A small network was shown many inputs. Here are its activations along a few directions, one row for each input.
Each table varies a few parts of the input and shows all the possible inputs, shuffled.
A made-up example of a description, with smaller parts first: ring(5) and (point or ring(11) or (values(3) and line(4))).
Shared parts are said once, and a part with two or three values counts as separate values.
In the rows, 128 means zero.

Other details of the inputs shift rows strongly along two fixed directions, in all tables alike. That doesn't count.

A family of inputs:
R1: 92 81 111 121 54 147 129 110 147 134 115 165 73 119 90 115
R2: 92 90 139 98 65 130 158 158 124 142 137 153 112 122 121 101
R3: 169 177 104 176 212 121 76 101 139 112 112 100 158 117 155 142
R4: 174 141 154 120 137 110 152 164 102 126 170 111 151 144 146 139
R5: 73 95 126 101 69 146 141 99 142 134 106 155 94 126 96 115
R6: 77 97 127 100 73 152 130 95 138 128 110 155 92 125 91 115
R7: 157 181 106 166 220 118 85 106 143 114 106 99 161 116 155 140
R8: 155 134 159 118 142 113 138 167 116 137 164 126 171 130 161 126
R9: 67 175 121 119 158 149 141 80 109 128 73 72 83 123 110 158
R10: 93 85 108 122 51 151 127 103 145 136 118 164 81 119 88 112
R11: 165 181 110 170 216 130 82 96 129 107 109 96 159 117 157 144
R12: 168 140 152 118 143 111 153 164 104 131 171 114 156 146 146 134
R13: 149 184 113 165 222 119 91 105 139 110 103 98 163 116 156 138
R14: 76 138 62 156 137 157 73 52 148 116 48 137 72 100 87 121
R15: 156 134 156 117 142 117 139 171 113 135 164 124 168 127 162 124
R16: 100 87 132 99 63 129 152 159 128 145 139 154 109 122 121 103
R17: 91 90 142 99 65 126 158 154 128 143 137 155 116 124 121 104
R18: 127 104 143 116 90 127 146 150 128 133 153 141 132 127 133 115
R19: 125 166 178 100 150 115 189 167 95 149 154 70 145 139 159 158
R20: 131 102 151 113 98 123 148 148 131 134 150 143 131 133 138 127
R21: 91 129 74 162 131 152 73 44 158 113 60 141 71 109 87 132
R22: 157 132 145 125 141 106 140 180 123 141 160 125 165 125 165 120
R23: 138 112 141 112 95 126 156 161 116 132 147 131 123 149 119 132
R24: 160 138 152 121 145 108 155 167 109 136 166 118 164 149 146 134
R25: 128 156 95 160 171 133 90 88 151 121 94 123 127 113 123 134
R26: 171 131 145 126 146 112 152 184 112 135 157 115 152 145 144 134
R27: 157 136 156 118 143 117 151 168 123 135 162 122 169 130 163 127
R28: 166 131 157 127 135 116 141 159 123 134 169 124 170 134 163 131
R29: 91 94 125 105 60 142 143 103 126 129 112 146 78 146 78 126
R30: 163 129 155 131 136 110 140 165 126 132 169 125 170 130 162 126
R31: 105 81 147 105 64 126 155 147 137 136 145 157 109 130 119 115
R32: 158 134 164 115 143 114 142 160 125 134 168 126 174 134 157 130
R33: 83 141 80 151 144 165 62 24 144 100 58 130 81 112 85 132
R34: 120 100 149 97 65 124 163 137 112 133 151 141 106 147 104 128
R35: 167 125 163 123 139 113 134 160 125 128 172 128 165 135 160 137
R36: 169 126 160 122 140 116 135 165 122 126 172 126 161 132 161 135
R37: 169 131 149 126 146 108 152 180 115 137 157 117 156 147 143 136
R38: 69 95 116 104 70 149 137 109 130 135 98 153 86 118 100 107
R39: 96 92 144 96 67 131 158 147 125 145 136 153 118 128 123 109
R40: 139 113 145 114 96 123 156 159 119 134 147 131 128 152 121 134
R41: 137 163 101 155 176 137 94 82 122 106 88 103 110 134 110 145
R42: 132 107 134 117 93 126 148 155 139 143 152 146 132 123 129 117
R43: 107 88 134 107 60 128 152 155 134 150 144 161 113 123 117 108
R44: 104 91 138 100 66 126 167 151 114 143 145 147 114 144 103 120
R45: 176 177 102 183 208 124 77 101 141 116 117 106 158 115 151 144
R46: 150 184 111 164 221 122 91 109 135 108 103 97 160 113 156 136
R47: 161 135 143 125 144 111 154 177 103 135 164 115 161 141 147 131
R48: 159 181 103 166 220 121 86 110 140 112 106 98 157 113 156 138
R49: 113 86 153 98 60 136 144 131 129 137 157 157 122 135 114 118
R50: 164 191 109 163 224 119 93 92 117 107 110 89 151 135 140 151
R51: 171 124 150 133 137 106 137 172 132 134 167 128 158 130 164 130
R52: 163 126 152 130 141 110 143 175 125 128 165 124 158 127 165 127
R53: 84 136 66 159 138 158 66 37 152 107 54 131 73 107 87 125
R54: 81 84 121 108 63 149 135 102 139 128 108 158 78 124 96 117
R55: 84 131 70 157 140 154 70 45 154 105 52 133 66 108 90 128
R56: 74 148 70 148 153 156 84 35 131 106 47 122 71 125 71 133
R57: 76 86 114 107 68 138 147 115 131 137 105 152 85 140 74 119
R58: 160 180 99 168 228 119 95 117 120 112 101 91 153 129 138 146
Each input here is: values(2) and (point or ring(8) or (line(4) and line(5))).
The inputs of R22 and R16 match in every part but the values(2) part. If R5 is changed in the same way as R22 into R16, which row does it become?
Answer: R27
The inputs of R17 and R2 match in every part but the values(2) part. If R32 is changed in the same way as R17 into R2, which row does it become?
Answer: R6
Change only the values(2) part in R58. List by row number the other rows that result.
Answer: R57
Start at R20 and move only the line(4) part, one step at a time. The first step leads to R28. Which rows follow, in order?
Answer: R5, R39
Change only the values(2) part in R41. List by row number the other rows that result.
Answer: R29

A family of inputs:
R59: 175 154 156 123 172 95 169 210 101 143 171 97 181 141 173 134
R60: 82 81 126 103 54 153 122 79 139 120 113 166 83 135 79 118
R61: 147 97 177 86 61 114 206 204 101 155 194 127 131 158 129 135
R62: 83 140 91 146 138 159 72 22 149 102 63 131 83 116 89 137
R63: 167 132 164 113 144 103 157 196 111 141 181 126 191 135 170 117
R64: 131 81 182 81 64 117 178 196 123 150 193 160 163 133 153 104
R65: 51 100 122 99 61 150 153 109 133 142 97 138 68 114 97 118
R66: 162 192 117 166 215 127 99 100 119 110 108 75 136 126 149 163
R67: 78 167 80 149 172 146 101 69 131 120 49 98 85 113 101 139
R68: 180 149 155 123 171 95 160 206 101 140 173 108 191 143 170 128
R69: 161 186 125 165 214 127 90 91 131 108 114 87 149 121 156 158
R70: 105 150 82 154 162 150 72 38 132 99 65 124 95 131 83 137
R71: 101 37 105 122 16 137 121 148 175 146 137 213 98 101 109 76
R72: 191 132 162 119 140 100 164 194 97 134 186 115 172 163 147 139
R73: 81 94 111 106 62 144 149 101 119 128 101 141 61 149 62 130
R74: 55 79 146 83 36 144 164 128 139 148 126 156 87 114 110 108
R75: 143 185 119 161 222 125 83 98 140 113 105 100 169 104 169 136
R76: 210 148 83 204 199 118 45 113 165 105 127 141 162 107 157 127
Describe the family of inputs behind these rows.
Answer: values(2) and (point or ring(8))
